These are the activations of a small neural network, seen along a few directions. Each row is one input.
Each table varies a few parts of the input and shows all the possible inputs, shuffled.
A made-up example of a description, with smaller parts first: one of 6 places along a line, together with either a single point or one of 11 places around a ring or (one of 3 separate values, together with one of 5 places around a ring).
Shared parts are said once, and a part with two or three values counts as separate values.
In the rows, 128 means zero.

Other details of the inputs vary at random and push rows far along two fixed directions, the same in every table; ignore that.

Rows:
x1: [141 108 134 112 123 123 113 128 103 100 131 146 138  98 116 113]
x2: [134 115 122 115 121 132 132 127 131 128 134 132 135 122 133 123]
x3: [130 131 124 114 130 127 120 131 136 129 126 117 137 133 118 121]
x4: [ 76 160 102 241 179 130 149  89 144 195  79 163  90 181 133 152]
x5: [127 122 141 117 112 135 137 134 129 119 129 123 137 124 123 123]
x6: [122 123 137 126 116 136 138 133 132 124 125 126 133 128 121 124]
x7: [129 125 111 121 129 129 124 123 138 136 127 127 130 132 123 119]
x8: [127 121 138 130 122 134 137 135 129 127 130 139 138 127 133 131]
x9: [129 133 123 119 132 127 120 133 134 131 127 118 131 135 119 125]
x10: [126 121 123 145 142 122 119 117 107 125 115 154 130 113 115 121]
x11: [133 124 115 114 126 127 123 123 136 130 131 123 134 129 126 118]
x12: [130 124 113 117 131 130 124 125 139 135 127 126 130 129 125 121]
x13: [127 132 135 124 125 131 126 135 132 125 126 117 126 129 119 130]
x14: [128 116 137 122 115 134 136 135 130 121 132 137 148 126 128 123]
x15: [130 130 125 113 132 129 121 135 137 131 126 119 134 131 117 124]
x16: [131 116 118 120 121 132 132 124 133 131 131 133 137 126 130 120]
x17: [126 117 115 126 124 133 134 118 135 136 126 134 138 130 128 119]
x18: [128 122 143 118 114 136 137 137 129 119 130 124 133 121 125 127]
x19: [127 128 136 119 125 134 127 136 135 125 125 119 128 126 117 129]
x20: [160 192 169 148 140  80 111 143  71  93 182  85  53 119 212 197]
Each input here is: either one of 2 separate values or (one of 3 separate values, together with one of 6 places around a ring).

Rows:
x21: [119 120 138 130 117 142 144 136 138 133 122 130 135 131 122 130]
x22: [ 95 171 118 223 176 114 139  97 118 172 101 142  78 163 151 164]
x23: [122 121 133 131 120 132 134 128 128 125 123 136 145 129 118 119]
x24: [119 124 142 133 119 140 143 135 138 129 124 130 131 131 127 132]
x25: [175 152 151 110 123  89 112 142  71  88 192 106  86  98 206 168]
x26: [132 121 125 119 130 124 113 129 120 117 125 134 134 118 111 116]
x27: [130 116 114 126 132 130 127 116 131 132 127 141 133 123 130 120]
x28: [132 137 114 100 130 131 121 141 160 143 134 102 142 150 122 125]
x29: [138 109 116 109 117 129 125 124 128 120 137 137 143 118 128 112]
x30: [132 120 126 118 134 127 114 129 123 118 121 135 134 114 109 118]
x31: [121 121 139 131 112 139 142 137 137 127 126 130 135 134 125 128]
x32: [133 122 125 120 135 125 115 128 118 123 123 134 130 116 112 120]
x33: [119 125 133 137 129 133 135 125 129 130 117 139 140 129 120 124]
x34: [124 132 118 105 119 136 130 124 153 135 121  96 124 136 111 116]
Q: What do these inputs look like to the network?
A: either one of 2 separate values or (one of 3 separate values, together with one of 4 places along a line)

Rows:
x35: [154  72 122  49  81 147 122 135 100  92 139 122 136  58  91  88]
x36: [157  71 126  41  78 146 113 126 118  71 132 125 129  52  91  81]
x37: [ 89 135 105 153 143 153 148 125 191 177 103 130 117 167 118 134]
x38: [146  83 120  99 129 130  98 151 111 117 135 165 179 108 101  99]
x39: [141  75 123  99 107 142 131 135 142 112 136 178 171 108 127 109]
x40: [ 94 131 119 194 144 138 136 121 124 155  81 156 138 148  82 123]
x41: [134 167 135 195 193  81  97 117  69 129 136 159  88 125 181 178]
x42: [ 84 125 141 159 112 159 162 123 168 142 102 131 120 159 108 125]
x43: [151 174 114 136 156  89  98 127  98 134 163  83  79 143 164 168]
x44: [140 123 124  70 124 141 112 171 150 135 129 106 159 130  84 111]
x45: [117 129  81 139 144 119 112  99 146 136 106 145 130 145 106  94]
x46: [112 116  86 143 119 134 144  93 163 155 116 151 130 151 134 101]
x47: [ 87 116 134 185 115 154 161 110 153 145 100 162 133 142 107 122]
x48: [145 117 115  63 125 127 102 123 142 123 128 100 169 115  90 102]
x49: [138 128 137  63 129 137 111 158 152 122 120 108 168 115  85 111]
x50: [175 130 211  88  77 110 147 166  68  49 197 107 139  69 192 161]
x51: [113 122  85 138 130 146 140 100 184 161 115 118 126 156 126 116]
x52: [179  97 123  17  91 130  88 152 145  74 165  83 172  96 100  90]
x53: [112 123  98 136 140 146 145  94 166 170 105 116 142 153 126 119]
x54: [115 176 181 176 135 121 153 127 104 123 140 103  79 143 187 180]
x55: [120 117  88 128 122 148 144 114 166 170 120 110 139 158 124 118]
x56: [141  96 121  78  97 138 142 115 139 122 138 135 177 113 136  88]
x57: [113 104 110 169 159 143 149 105 133 156  99 190 156 136 133 129]
x58: [127 112 159  85  99 142 117 155 145  90 118 112 148 124  75 102]
x59: [ 95 115 129 182 112 156 170 123 139 158 102 158 147 146 110 122]
x60: [115 174 125 215 190  97 133  67  72 149 107 127  11 105 169 171]
x61: [118 114  89 140 116 132 152 107 148 166 122 144 141 153 134 103]
x62: [112 145 108 131 158 135 113 137 175 152  96 120 122 154  88 123]
x63: [ 88 134 119 202 150 131 133 107 140 144  72 159 122 148  81 126]
x64: [145 168 111 149 152  83 106 120  80 125 165 116  85 138 176 147]
x65: [175 120 151 117 116 103 126 157  76  99 188 148 119 105 205 166]
x66: [128 187 179 162 151 101 115 136  90 110 131  99  78 135 156 171]
x67: [101 135 136 151 132 142 128 137 141 151  88 123 129 160  78 116]
x68: [176 128 152 110 138  87  80 153  76  68 181 142 112  91 174 153]
x69: [144 177 126 144 157  77 103 108  77 113 158 115  91 123 180 152]
x70: [101 132 121 133 144 154 155 128 175 170 100 123 144 151 117 132]
x71: [119 101 156  95  76 160 159 158 144 117 133 113 160 135 107 115]
x72: [159 155 193 118 114  95 110 155  58  62 165 113 123  84 160 163]
x73: [135 168 140 140 136 114 139 157 124 147 161  94  84 149 191 183]
Q: The inputs of x42 and x71 match in every part but one. If x39 is changed in the same way as x42 into x71, which row does it become?
A: x65
Q: What do these inputs look like to the network?
A: one of 3 separate values, together with either a single point or (one of 2 separate values, together with one of 6 places around a ring)
Q: Change only the choice among 2 separate values in x66. List by row number the other rows that result.
A: x54
Q: Change only the choice among 3 separate values in x70. List by row number the other rows that result.
A: x37, x73

Rows:
x74: [125 188 129 187 160  97 127 121 111 149 147 104  57 159 193 185]
x75: [109 121 115 127 127 148 137 129 168 151 106 126 147 154 100 114]
x76: [ 91 101  94 167 145 154 146  92 154 170  76 172 144 141  87  99]
x77: [180 112 153  33  82 122 118 172 120  76 190  90 152  93 157 128]
x78: [ 91 129 101 153 142 150 141 111 174 171  84 133 146 166  84 107]
x79: [178 113 160  33  77 123 121 167 117  73 188  84 145  89 158 128]
x80: [117 104 127 131 127 145 131 131 135 132 107 155 153 122  96 111]
x81: [114 105 129 131 125 145 137 124 132 128 103 150 146 116  94 110]
x82: [122 119  91 101 141 136 111 117 159 147 105 123 143 137  85  95]
x83: [128 178 147 195 165  92 121 116  77 128 139 132  66 130 183 182]
x84: [116 125 125 117 125 144 133 134 155 144 111 118 148 144 100 116]
x85: [126 192 145 183 154  99 129 123 108 136 148  96  51 151 190 187]
x86: [130 192 133 180 156  92 125 120 102 141 151 100  61 154 192 183]
x87: [110 122 119 123 129 150 137 135 165 152 105 124 145 149  96 117]
x88: [120 103 118 129 123 138 132 117 127 130 110 154 158 123 100 100]
x89: [189 104 146  45 103 103  85 155  79  57 179 113 145  64 135 116]
x90: [182  99 161  50  88 112 113 158  84  59 187 119 157  73 158 123]
x91: [122  98 112 129 128 141 133 119 138 139 113 161 152 124 111 107]
x92: [ 97 120  93 143 139 151 142 105 175 174  90 138 150 160  93 105]
x93: [115 108 123 135 127 138 130 117 133 129 104 154 156 126  97 104]
x94: [111 105 118 140 130 143 132 120 141 137 102 159 153 129  96 106]
x95: [115 101 114 135 124 142 134 120 137 136 108 160 154 128  98 103]
x96: [172 115 162  40  74 124 122 168 114  72 184  83 146  96 150 127]
x97: [112 121 127 117 121 151 140 133 160 143 109 116 140 141  98 117]
x98: [129 175 139 202 158  93 127 108  80 130 140 134  56 132 190 178]
x99: [127 176 146 199 158  94 126 112  83 123 141 131  57 129 186 179]
Q: What do these inputs look like to the network?
A: one of 2 separate values, together with either a single point or (one of 3 separate values, together with one of 4 places along a line)
Q: The inputs of x95 and x74 match in every part but the choice among 2 separate values. If x94 is changed in the same way as x95 into x74, which row does it become?
A: x75
Q: Change only the choice among 2 separate values in x81. List by row number the other rows that result.
A: x97
